Each row below holds a small network's activations on one input, seen along a few directions.
In each table, some parts of the input vary, and every possible input appears once, in random order.
Descriptions start from the smaller parts, as in this example, which fits no table here: one of 5 places around a ring, together with either a single point or one of 9 places around a ring or (one of 2 separate values, together with one of 6 places along a line).
Shared parts are said once, and a part with two or three values counts as separate values.
In the rows, zero is written as 128.

Other details of the inputs shift rows strongly along two fixed directions, in all tables alike. That doesn't count.

A family of inputs:
R1: 135 110 149 105 153 98 156 131 169 114 159
R2: 123 109 131 156 193 132 141 157 148 120 130
R3: 109 137 139 136 77 137 144 93 105 142 145
R4: 73 154 135 206 147 148 124 163 96 182 125
R5: 113 127 123 136 189 101 114 141 136 123 150
R6: 141 68 117 112 111 173 122 92 131 91 105
R7: 96 184 134 153 83 134 116 114 112 175 124
R8: 131 107 134 78 82 130 146 79 140 94 117
R9: 107 211 137 209 73 159 85 129 20 192 102
R10: 139 105 99 110 127 142 122 72 102 83 131
R11: 117 100 92 86 121 141 119 80 100 95 133
R12: 122 146 124 121 123 133 116 140 172 154 133
R13: 98 216 127 220 84 157 84 103 42 178 114
R14: 150 154 124 131 106 152 105 117 67 127 105
R15: 159 89 88 90 102 149 139 117 105 114 107
R16: 93 150 125 163 162 111 105 139 108 152 147
R17: 143 139 136 101 174 113 113 175 120 133 121
R18: 141 128 157 132 150 92 140 165 156 123 159
R19: 110 168 134 185 38 144 135 117 80 141 116
R20: 152 103 130 103 97 139 157 72 129 91 142
R21: 137 80 98 85 110 140 138 90 102 118 117
R22: 132 101 148 158 180 129 110 159 169 127 126
R23: 105 149 132 173 189 92 106 153 132 143 150
R24: 127 133 114 81 178 115 112 141 140 108 130
R25: 164 117 108 99 95 165 133 80 158 101 118
R26: 122 132 146 124 135 93 149 185 163 120 136
R27: 145 104 119 87 73 139 162 111 128 78 119
R28: 153 89 86 84 99 148 134 117 104 117 108
R29: 112 185 114 172 89 158 97 91 57 146 111
R30: 123 175 155 159 166 89 125 159 175 159 138
R31: 128 163 146 169 162 111 114 168 189 168 139
R32: 124 116 134 93 128 99 151 171 165 104 135
R33: 121 130 153 114 142 93 134 173 152 136 161
R34: 124 92 122 130 190 137 150 148 150 107 125
R35: 171 98 106 118 160 116 136 158 143 116 122
R36: 112 95 145 141 180 128 111 174 169 138 124
R37: 131 118 112 153 105 139 129 97 82 146 117
R38: 127 98 124 75 87 136 154 81 127 104 145
R39: 97 196 150 175 116 113 116 143 131 188 131
R40: 131 138 146 136 92 125 133 90 133 115 120
R41: 139 152 123 121 106 152 107 124 66 135 105
R42: 74 140 119 179 111 166 124 130 80 167 118
R43: 121 115 122 139 144 116 130 136 112 157 128
R44: 93 161 168 152 146 78 119 167 167 163 139
R45: 134 146 132 155 66 138 143 119 107 113 120
R46: 121 137 165 127 149 84 135 144 178 127 135
R47: 166 96 105 114 160 114 138 162 143 120 120
R48: 141 111 149 113 154 97 155 127 169 110 157
R49: 134 126 134 118 61 147 140 96 92 117 141
R50: 158 129 118 91 99 145 144 72 142 94 118
R51: 120 139 141 130 69 139 134 117 94 136 145
R52: 156 115 150 113 144 103 144 145 157 100 156
R53: 148 125 115 75 96 145 147 76 143 99 118
R54: 141 91 119 112 171 106 140 138 139 129 131
R55: 144 126 100 81 125 151 119 86 104 87 114
R56: 108 105 128 145 194 131 143 166 148 129 129
R57: 145 124 126 71 168 118 115 163 123 117 118
R58: 103 183 140 185 112 134 104 151 148 195 132
R59: 163 89 89 95 103 149 139 114 105 110 107
R60: 137 121 155 111 144 91 141 125 180 104 130
R61: 135 65 116 103 111 175 122 95 130 93 106
R62: 125 149 125 112 185 110 110 154 138 124 132
R63: 137 120 114 157 106 140 127 95 84 142 118
R64: 149 123 125 100 154 125 131 141 203 123 134
R65: 91 121 150 166 175 119 98 188 160 166 129
Each input here is: one of 5 places along a line, together with either one of 2 separate values or one of 5 places around a ring or one of 6 places along a line.
Question: Changing only the place on the line of 5 turns R26 into R19. The same change can be made to R15. Which row results?
Answer: R47
Question: Changing only the place on the line of 5 turns R55 into R13. The same change can be made to R59. Which row results?
Answer: R35
Question: A walk changes only the place on the line of 5. It starts at R44 and steps to R8. List the rest of the walk in order.
Answer: R46, R60, R40
Question: A walk changes only the place on the line of 6. It starts at R64 and steps to R53. List the rest of the walk in order.
Answer: R46, R1, R49, R27
Question: Change only the place on the line of 5 in R11. List by row number the other rows that result.
Answer: R5, R10, R16, R23
Question: A walk changes only the place on the ring of 5. It starts at R24 and steps to R11. List the rest of the walk in order.
Answer: R21, R28, R57

A family of inputs:
R66: 123 110 144 95 172 95 134 159 158 80 138
R67: 131 135 143 163 100 149 135 69 122 120 132
R68: 80 165 96 213 103 175 97 105 23 174 116
R69: 120 139 117 146 15 168 140 85 38 123 96
R70: 178 53 60 12 167 165 154 50 134 30 105
R71: 99 131 168 179 172 65 159 215 203 184 161
R72: 140 196 160 148 174 43 124 221 147 184 161
R73: 113 157 118 187 78 166 77 113 73 189 96
R74: 138 215 165 153 191 50 101 227 186 181 155
R75: 131 105 123 149 137 121 115 149 100 163 119
R76: 176 35 122 52 149 137 159 84 179 26 146
R77: 124 93 131 79 141 109 170 95 210 99 145
R78: 102 142 130 163 60 152 140 110 148 161 124
R79: 163 163 115 54 85 122 135 66 113 95 130
R80: 131 101 124 107 105 151 139 140 95 128 119
R81: 125 185 129 124 83 112 109 113 84 142 150
R82: 153 115 119 145 38 191 134 61 106 102 108
R83: 162 82 149 130 169 102 159 161 177 105 146
R84: 119 158 86 178 103 181 104 112 67 156 98
R85: 173 47 71 58 179 142 161 128 125 72 114
R86: 82 150 127 161 54 186 101 96 38 153 120
R87: 120 57 123 65 129 118 170 100 199 82 153
R88: 94 193 182 182 212 58 116 203 173 157 142
R89: 135 122 135 100 161 135 120 177 164 123 120
R90: 98 163 137 144 102 160 111 100 90 153 117
R91: 118 137 150 151 230 79 96 169 174 166 136
R92: 143 58 112 73 173 123 112 116 140 92 129
R93: 111 178 147 172 103 128 111 161 119 145 108
Question: What is each input in this table made of?
Answer: one of 4 separate values, together with either a single point or one of 6 places along a line
Question: Change only the choice among 4 separate values in R77. List by row number the other rows that result.
Answer: R71, R78, R87

A family of inputs:
R94: 89 159 166 196 126 85 133 171 150 188 159
R95: 137 170 144 136 166 95 112 153 137 131 129
R96: 146 88 82 99 83 185 127 103 54 113 89
R97: 137 135 141 139 97 112 153 131 126 131 146
R98: 158 33 109 62 243 116 141 139 183 61 133
R99: 106 162 138 128 168 99 117 143 141 144 147
R100: 123 108 106 126 26 208 136 38 105 103 99
R101: 140 87 86 100 77 180 131 106 52 111 95
R102: 172 80 137 19 180 87 152 162 207 64 142
R103: 139 107 97 123 154 149 114 167 99 138 103
R104: 137 107 148 108 189 77 145 168 217 130 147
R105: 106 200 166 182 136 96 100 188 128 191 135
R106: 108 121 110 181 138 167 102 102 74 149 111
R107: 144 145 142 107 162 94 126 148 147 105 136
R108: 83 169 172 219 134 118 121 167 161 181 134
R109: 109 133 133 174 168 106 120 215 100 173 128
R110: 99 188 173 180 127 86 115 193 126 182 152
R111: 100 140 127 210 212 132 86 163 119 174 127
R112: 175 86 133 33 198 77 155 148 192 47 147
R113: 153 130 106 119 20 175 147 46 72 114 108
R114: 147 128 112 119 14 170 151 52 73 112 117
R115: 119 150 94 104 49 181 116 27 56 118 107
R116: 134 166 121 169 72 149 123 105 96 158 121
R117: 80 220 132 204 131 129 80 130 89 204 130
R118: 169 121 102 67 127 141 122 88 127 74 111
R119: 100 170 149 197 143 104 111 165 159 196 142
R120: 127 107 122 109 61 145 148 76 127 118 127
R121: 112 100 125 126 14 184 158 48 99 97 118
R122: 149 54 145 56 180 105 171 144 241 57 142
R123: 156 31 112 63 238 110 148 140 179 59 140
R124: 78 196 156 189 158 88 108 165 117 186 158
R125: 163 109 111 53 107 144 127 106 141 88 117
Question: What is each input in this table made of?
Answer: one of 4 places along a line, together with either one of 2 separate values or one of 6 places along a line
Question: Changing only the place on the line of 4 turns R120 into R104. The same change can be made to R101. Which row results?
Answer: R96
Question: Change only the choice among 2 separate values in R98. List by row number the other rows that result.
Answer: R101
